[[105 146 126 102 151]
 [142 131 117 143 134]
 [135 129 146 150 139]] value 139

[122 106 120 113 107] value 107

[132 124 157 137 133 129 109] value 109

[140 125 151 118 109 143 133] value 133

[106 133 134 101] value 101

[127 119 152 151 128] value 128
---
Q:
[[146 114 123 113]
 [131  98 142 112]
 [118 139 128 138]]
A: 146, 142

Q: [108 152 133 148 105 112 118]
A: 152, 148

Q: [116 110 101 124 156 116 140]
A: 156, 140

Q: [156 148 123 143 128 101]
A: 156, 148

Q:
[[150 129 131 134 125]
 [125 114 144 117 140]]
A: 150, 144

Q:
[[146 152 137 142]
 [143 108 153 113]]
A: 153, 152

Q:
[[130 120 122 131 114 108 110]
 [150 100 141 109 140 104 108]]
A: 150, 141

Q: [139 136 102 135 121]
A: 139, 136

Q:
[[130 129 133 126]
 [111 149 123 127]]
A: 149, 133
---
[149 136 130 114 136] ans = 114
[157 140 113  99] ans = 113
[152 148 140 110 154 125] ans = 154
[134 102 115 134 146 107] ans = 146
[130 125 107 137] ans = 107
[151 103 113 102 126] ans = 102
[151 130 123 119 147 132] ans = 147
---
[[126 117 120 124 141]
 [117 129 106 106 120]] -> 129

[122  98 129 139 128 134] -> 98

[107 106 118 113] -> 106

[[111 134 122 120 103]
 [145 132 149 132 145]] -> 132

[107 105 122 123 118] -> 105

[133 116 157 148] -> 116

[155 152 122 135 106 103 129] -> 152

[129 125 122 128 138 104] -> 125
---
array([114, 139, 152, 126]) 126
array([152, 125, 109, 144]) 144
array([120, 109, 157, 133]) 133
array([116, 112, 106, 143]) 143
array([118, 121, 138, 153]) 153
array([113, 116, 154, 128]) 128
array([126, 111, 157, 138]) 138
array([145, 149, 119, 112]) 112
---
[[145 115 119 144 153]
 [121 128 128 122 120]
 [126 129 129 126 125]] value 115

[128 138 118 144 155 145] value 118

[[152 155 115 126]
 [152 122 130 119]] value 115

[145 100 153 128] value 100

[125 151 118 113 137 148 101] value 101

[129 132 129 103 130 124 147] value 103
---
[156 122 132 142 105] value 105
[149 125 107 148 130] value 130
[101 120 139 153 149] value 149
[148 111 144 132 155] value 155
[134 114 115 128  98] value 98
[149 146 155 149 142] value 142
---
[[127, 104, 122, 115, 125, 132, 139], [128, 126, 134, 132, 131, 137, 130]]
137
[[125, 126, 150, 153, 105], [127, 127, 125, 115, 141]]
150
[98, 147, 133, 125]
133
[[130, 132, 140, 130, 101], [120, 131, 124, 117, 103]]
132
[[107, 138, 146, 147, 130, 151, 124], [133, 112, 135, 148, 130, 134, 149], [143, 136, 135, 117, 105, 148, 145]]
149
[[141, 124, 124, 120, 126, 146, 140], [156, 110, 142, 129, 140, 99, 123]]
146
[[122, 149, 123, 131, 116], [131, 128, 139, 107, 117], [117, 109, 130, 113, 153]]
149
---
146,156,131,127,116,136 -> 131

122,122,133,118,126
123,121,123,125,133
141,151,135,141,120
-> 121

140,132,116,99,136 -> 132

141,131,126,127,130,132
100,116,109,110,148,142
125,127,105,119,141,145
-> 109

128,136,133,154,132,131 -> 132

111,122,124,157 -> 124

129,136,108,142,141,128,107
132,121,131,106,118,140,114
128,141,130,136,137,125,118
-> 108

136,108,154,147
137,131,117,149
-> 131

154,128,148,98,135 -> 135

121,139,128,130,110,157,131 -> 128
---
[[103 111 105 130 114]
 [128 128 128 128 129]
 [127 112 127 110 137]] >> 112

[[132 142 130 147]
 [126 148 132 156]
 [125 119 111 139]] >> 119

[[129 130 139 103]
 [111 147 128 120]
 [136 114 126 137]] >> 114

[[107 131 142 132]
 [121 138 103 144]
 [126 139 152 141]] >> 139

[[125 119 130 118 120 136 134]
 [123 117 134 141 111 104 122]
 [129 101 116 141 152 140 144]] >> 101

[[115 155 115 145 138]
 [132 138 127 143 136]
 [106 138 117 117 123]] >> 138

[[140 125 133 141 139 110 143]
 [126 131 132 117 130 125 121]
 [116 124 117 127 125 155 145]] >> 124

[[153 137 101 134 108 153 127]
 [137 135 124 144 139 131 114]
 [138 135 123 143 137 132 115]] >> 135

[[115 129 119 139 124]
 [100 131 127 121 130]
 [123 137 124 122 141]] >> 137

[[138 128 127 131 122]
 [126 103 142 145 110]
 [145 126 124 136 142]] >> 126
---
[[135 124 125 151 126 128 126 127]
 [113 126 135 130 135 134 126 126]
 [117 126 138 116 141 133 128 131]
 [118 129 122 144 116 136 116 110]
 [119 126 139 112 141 133 128 132]
 [136 128 127 109 129 132 120 124]
 [137 128 125 115 125 132 119 121]
 [137 128 122 122 121 132 118 119]
 [116 127 137 115 138 134 126 128]
 [115 127 137 117 138 134 126 128]
 [112 128 130 131 127 136 120 118]] → 118

[[130 145 139 127 130 125 116 118 117 118 129 134 125 126 138 121]
 [116 121 121 134 126 137 129 126 128 131 128 125 118 138 125 135]
 [115 127 122 134 131 133 116 120 129 124 126 130 117 137 137 124]
 [124 128 131 126 125 132 113 118 114 118 133 128 125 144 128 127]
 [125 139 126 128 138 124 146 136 149 142 124 127 127 117 137 121]
 [147 123 132 124 124 124 110 127 128 123 122 129 129 116 127 131]
 [119 121 121 125 125 127 114 148 126 129 123 123 131 133 133 135]
 [138 124 126 123 125 124 109 135 129 124 121 126 132 117 137 128]
 [131 124 127 124 125 125 108 124 121 120 122 127 125 122 134 128]
 [123 134 127 127 128 129 135 125 115 120 137 124 142 148 129 123]
 [128 123 130 130 127 126 121 120 149 133 122 141 117 115 125 130]
 [126 123 126 125 124 129 111 123 116 119 126 125 128 134 128 131]] → 131

[[135 122 119 110 124 138 117 112 134 147 126 103 131 142 140]
 [129 128 128 127 131 127 128 131 128 128 127 129 128 130 130]
 [135 122 119 111 124 138 118 112 134 145 127 104 130 141 139]
 [129 133 128 131 121 127 143 119 126 135 124 125 125 128 125]
 [128 129 129 128 129 128 128 129 127 129 127 128 129 128 128]] → 128

[[138 118 114 135 131 107 124]
 [120 124 123 143 134 122 140]
 [138 116 131 116 131 138 114]
 [126 110 119 133 118 135 145]
 [129 119 125 132 122 145 106]
 [133 134 131 135 115 139 126]
 [132 120 145 125 107 139 151]
 [105 123 116 142 140 135 143]
 [130 129 122 117 124 123 132]
 [119 140 132 138 123 116 142]
 [142 110 113 114 111 119 133]] → 133

[[127 111 123 139 112 124 106 106 115 113 141 109]
 [149 115 141 144 111 132 126 134 144 148 115 141]
 [133 119 114 149 116 135 115 119 117 140 131 117]
 [130 119 135 116 130 115 148 123 119 114 116 117]
 [142 131 125 147 111 147 121 107 117 131 143 114]] → 114

[[126 126 121 124 124 117 124 125 124]
 [127 126 122 121 124 117 122 124 124]
 [124 125 120 130 124 115 130 126 125]
 [125 126 120 153 124 116 152 126 124]
 [120 124 117 145 126 114 145 129 126]
 [129 127 123 117 123 118 117 123 123]] → 123

[[118 124 119 140 132 109 148 150 144 133 144 137]
 [145 125 130 133 114 134 114 128 119 134 143 114]
 [103 117 150 106 119 151 110 125 144 116 134 153]
 [134 152 107 141 103 106 104 139 110 143 109 137]
 [105 136 144 131 121 108 150 140 105 105 132 152]
 [116 154 108 103 131 144 153 142 130 116 136 139]
 [140 126 134 122 150 149 142 147 125 136 104 130]
 [147 123 153 145 115 107 148 138 137 106 123 138]
 [146 142 143 149 154 113 147 150 113 112 129 107]
 [125 142 151 126 140 120 137 103 121 108 140 117]
 [134 102 132 108 106 128 152 107 141 108 121 150]
 [117 111 122 120 112 126 133 134 152 125 152 133]] → 133
---
[115 154 148  98] -> 98, 115

[114 154 137 115 149 126 129] -> 129, 114

[[125 127 128 126]
 [120 127 130 123]
 [124 106 145 144]] -> 126, 124

[[131 121 111 156 130 123 118]
 [126 145 119 140 124 134 128]] -> 118, 126

[[120 130 121 122 145 137]
 [119 135 152 133 106 154]] -> 137, 119

[[152 131 129 107 126 119]
 [101 124 141 101 145 128]] -> 119, 101

[131 130 156 142 134 143 144] -> 144, 131
---
[[130 122 124 133 142 112]
 [120 123 155 134 148 143]] | 123

[[137 129 121 124 129 151 126]
 [148 138 135 124 128 118 131]] | 138

[[111 127 155 135]
 [123 136 110 144]] | 136

[[122 121 134 140 135 125]
 [107 123 134 130 123 111]] | 123

[[119 129 124 153 127 115 121]
 [151 145 130 129 117 117 118]] | 145

[[155 115 115 114 129]
 [119 150 151 153 149]] | 150

[[108 150 138 125 150 154]
 [115 150 137 133 156 137]] | 150
